These are the activations of a small neural network, seen along a few directions. Each row is one input.
In each table, some parts of the input vary, and every possible input appears once, in random order.
A made-up example of a description, with smaller parts first: one of 6 places along a line, together with either a single point or one of 11 places along a line or (one of 2 separate values, together with one of 8 places around a ring).
Shared parts are said once, and a part with two or three values counts as separate values.

Other details of the inputs shift rows strongly along two fixed directions, in all tables alike. That doesn't count.

Table:
x1: [-12   1   2   0  -3   2   3 -14  -2   5 -11]
x2: [ 2 -2  2 -1 12  0 10  5 -5 -8 23]
x3: [  5  -4 -13 -10 -38   3 -34   9  18  10  14]
x4: [-23 -25  -3  16  12  33   2  -1   4 -13 -21]
x5: [ 15   2 -10  -5 -45   4 -29  -9   0  23  -6]
x6: [  3   1  10 -17   5  -7   8   4 -12  -2  21]
x7: [ 2 15 -5 13  2 -5  0 10 -2 -1 -9]
x8: [ -8   0  -1  30  22  23 -22   4 -11 -26 -17]
x9: [ -3   0  13  13  21  45  -9   8   8 -31   3]
x10: [ -7 -16  -5   0   4  -3  10  -1  15  -1  -2]
x11: [-28   1   4  26  10  21 -11   8  -8 -18 -26]
x12: [ -8  17   6  -6   5 -25   2   5   2  -4  -7]
x13: [  2  20   6  -6   2 -16   8   9 -10   4 -11]
x14: [-20  -8 -11  31  10  31  -3 -13   4 -10 -18]
x15: [ 24   6   9  -7 -34   4 -44 -11  18   3   5]
x16: [  1  12  15  -4   9 -23  -4   4 -16  -5   1]
x17: [  0  18   5   2   1 -18   9  11  -8   8  -4]
x18: [ -7  19  10  -7   7 -43  18   6   2   1   4]
x19: [  6  11  -8   0   9   2  19 -13  -3   5 -10]
x20: [  2  16  22 -13   9 -41  11   3 -19  -2   9]
x21: [  6   7 -10   8   0   1  14 -11   0   9  -4]
x22: [ 3  9 -7 -9  9 10 20  9 -1 -2  6]
x23: [  5 -16  10 -12   6 -13  10  -5  -5   0   8]
x24: [-26  -9  -5  30  10  31  -1 -11  -3  -5 -18]
x25: [ -6   4   0 -17   0  -6  10   6   7  -1  11]
x26: [-12  14  11  -6   0 -22  -1   7  -4  -1 -10]
x27: [ 4 -2  1 -7  8  5  0  4 -5 -9 17]
x28: [ -8  -4 -15  23  12  44   7  12   0 -12  -4]
x29: [-17  -1   7  -8   1   6  13   7  -3  -4   7]
x30: [  2 -21   3   2   7   0   0  -2  -1   0   7]
x31: [  4   9   1 -18  -1   2  19  10  -6   7   8]
x32: [-13  -6 -10  22   8  47   3  13  -6  -7  -5]
x33: [ -3   0 -18  30  14  36   5 -11  -1  -5 -20]
x34: [ -8   4  -4   5   7  -5  12 -15   6   3  -5]
x35: [ 10  18  12  -8  14 -43  10   2  -8  -2  13]
x36: [ -9 -15   1  -8   1   2   5  -2   8   1 -10]
x37: [  6  -7  -1 -11   0 -10  23   2   4  14   2]
x38: [ 13   0 -13   2 -42   6 -30  -7   4  26  -3]
x39: [  2 -21  -7  -8 -40  -3 -33   2  20  19   1]
x40: [-11   7  11 -22   1 -25  29   8   1   9  23]
x41: [ -2  -9  -1 -16   5 -14  14  -4  14   1  -2]
x42: [  3  -5 -11  -8 -41   3 -33  10  17  10  15]
x43: [ -1 -15 -16  14  17  37   7   0   7 -10 -22]
x44: [12 -7 -9 -7  0 -8 19  1 11  9  2]
x45: [ 11  11  -4  -2 -42  -5 -40  12  -2  14 -10]
x46: [ 14  -7   0  -3 -38  -2 -40 -15  -6  14   5]
x47: [ 15  -7   5 -19  15 -33  24  -6   4   4  19]
x48: [  2 -14  11  13  23  36  -7  -1  16 -27 -10]
x49: [  4  20  -3   7  11 -11  10   9  -2  -1  -9]
x50: [  6   5 -11  -1   1  14  10  10   4   2   8]
x51: [-15 -22 -12  19  17  28   2  -2  15 -13 -16]
x52: [ 16   1  -4 -21   8 -27  36  -1  10  13   7]
x53: [ 17 -23  -4 -11 -31   2 -41  -2   6  10   4]
x54: [  7 -17   0   0  15  -8  12  -4   3  -5  10]
x55: [  1  -1  12 -13   2  -5   8   4 -13  -3  21]
x56: [ -8   6  -1  -3   8  -7  15 -16   3   1  -7]
x57: [  1  -1  10 -10   4  -9   9   6 -10   2  27]
x58: [  2  20  -2   3  13  -7   9   8  -5  -5 -14]
x59: [ 15  -6  -3  -3 -35   1 -43 -15  -5  13   2]
x60: [  7 -14   1  -6  19  -4  10  -6   1  -8   4]
x61: [ 20  -5 -10  -2 -34   1 -46 -16   3  11   4]
x62: [  6   1  -1   8  15  -6   9 -18  -6  -2   5]
x63: [  9   0   2   8 -34 -10 -54   9  -4   8   4]
x64: [  0   9   7  13  17 -17   0   4 -10 -12   4]
x65: [-11 -13  -2  33  15  32 -10 -14 -14  -9  -9]
x66: [-25  -8  -2  24   8  33  -1 -13  -6 -10 -23]
x67: [  5  21  26   1  18  -8  -4   6   5 -21  -2]
x68: [ 4  0  1 -3 15  0 11  4 -4 -8 21]
x69: [  9  17   5 -20   1 -24  32 -13  -9  18   0]
x70: [-10  11   0  10   4 -11  -6   7   5  -6 -10]
x71: [ 11  -1  -9 -12 -44  15 -29  13   2  15   8]
x72: [  3 -12  -4  -5  -2   9  11   1   1   5  -9]
x73: [ -9   9  12 -29   3 -21  27   6  -2   5  16]
x74: [  6  -9  -4  -9   1   6  13   1   2   6 -10]
x75: [-18   9   8   8   1 -13  -4   9  -3   0  -7]
x76: [  8   2   2   2   6 -17   8 -17  -6   3  12]
Each input here is: one of 4 separate values, together with either a single point or (one of 3 separate values, together with one of 6 places around a ring).
Q: Changing only the choice among 4 separate values turns x37 into x17. The same change can be made to x53. Which row results?
A: x16
Q: Start at x40 and move only the place on the ring of 6, one step at a time. The first step leads to x42. Which rows follow, in order?
A: x3, x25, x73, x29
Q: Which other rows does x69 become when the choice among 3 separate values takes its other values? List them by row number.
A: x1, x59
Q: Which other rows does x37 become when the choice among 3 separate values takes its other values? List them by row number.
A: x30, x39
Q: Which other rows does x4 become when the choice among 4 separate values takes its other values? List them by row number.
A: x11, x29, x66
